These are the activations of a small neural network, seen along a few directions. Each row is one input.
In each table, some parts of the input vary, and every possible input appears once, in random order.
Descriptions start from the smaller parts, as in this example, which fits no table here: one of 2 separate values, together with either a single point or one of 11 places around a ring or (one of 5 places around a ring, together with one of 6 places along a line).
Shared parts are said once, and a part with two or three values counts as separate values.
(in the rows, 128 means zero)

A family of inputs:
r1: [156  98 129 121 117 117 103 108  98 138 136 106 169]
r2: [143 140 131 111 138 138 136 132 137 139 112 128 115]
r3: [111 171 119 141 139 163 150 151 147 150 129 167 119]
r4: [145 144 118 118 145 123 124 130 155 122 130 135 120]
r5: [135 123 136 120 141 136 114 112 113 128 123 127 150]
r6: [109 164 114 135 142 157 153 146 155 156 121 158 106]
r7: [141 113 143 119 138 138 122 105 125 131 118 121 128]
r8: [ 13  98 132 176  29  74 178 177  66  29 127  82  74]
r9: [108 170 113 136 141 145 139 146 175 140 138 166 114]
r10: [141 124 133 126 148 119 109 105 139 120 137 124 132]
r11: [140 146 127 114 139 139 131 133 125 134 118 143 131]
r12: [160  79 140 119 122 114 114 110 111 140 129 102 154]
r13: [162  94 129 128 126 100  91 108 119 134 145 104 151]
What do these inputs look like to the network? -> either a single point or (one of 3 separate values, together with one of 4 places along a line)
Which other rows does r10 become when the place on the line of 4 takes its other values? List them by row number. -> r4, r9, r13
Which other rows does r9 become when the choice among 3 separate values takes its other values? List them by row number. -> r3, r6

A family of inputs:
r14: [118 162 116 136 142 149 136 137 155 142 135 161 121]
r15: [159  95 137 118 124 123 109 110 106 138 125 109 158]
r16: [143 124 139 118 143 132 118 111 130 131 123 128 132]
r17: [141 140 123 121 139 132 127 133 149 139 131 139 125]
r18: [155  98 135 117 129 120 107 107 102 137 127 108 154]
r19: [120 163 122 132 146 157 142 136 146 143 125 158 122]
r20: [141 144 130 120 145 140 129 127 138 132 123 140 124]
r21: [145 120 128 120 138 127 120 117 143 134 131 125 135]
r22: [117 162 113 133 142 148 136 140 154 149 131 157 120]
r23: [146 119 136 114 138 135 125 114 132 138 121 126 134]
r24: [142 124 125 121 142 124 116 115 139 133 130 123 132]
r25: [142 125 131 124 143 125 113 114 141 127 134 126 133]
r26: [119 159 118 132 139 150 137 144 157 151 132 159 122]
r27: [ 36 107 132 168  40  87 168 165  76  52 126  84  77]
r28: [154 101 134 126 128 111 100 107 114 129 142 111 155]
r29: [144 139 128 115 141 142 134 131 139 140 121 138 126]
r30: [141 143 125 116 145 139 131 129 136 139 118 137 123]
r31: [ 35  95 133 176  50  82 174 173  76  54 128  93  81]
r32: [154 100 129 123 127 110 103 108 112 135 137 108 155]
r33: [ 28 108 130 161  48  82 168 168  77  36 127  94  92]
r34: [139 146 125 127 143 130 122 128 148 131 132 141 123]
r35: [157  97 131 123 122 113 107 110 115 136 138 110 158]
r36: [122 159 124 127 141 158 145 142 148 153 122 156 124]
r37: [155  99 140 121 129 121 103 107 104 131 131 111 155]
r38: [139 144 121 123 143 130 124 130 147 138 128 137 122]
r39: [119 162 120 128 145 156 143 139 144 150 121 154 122]
r40: [143 123 133 115 143 133 121 113 129 137 119 124 132]
The inputs of r36 and r19 match in every part but one. If r29 is changed in the same way as r36 into r19, which row does it become? -> r20
What do these inputs look like to the network? -> one of 3 separate values, together with either a single point or (one of 2 separate values, together with one of 4 places along a line)
Which other rows does r35 become when the choice among 2 separate values takes its other values? List them by row number. -> r15
Which other rows does r17 become when the choice among 3 separate values takes its other values? List them by row number. -> r34, r38
Which other rows does r18 become when the choice among 2 separate values takes its other values? List them by row number. -> r32
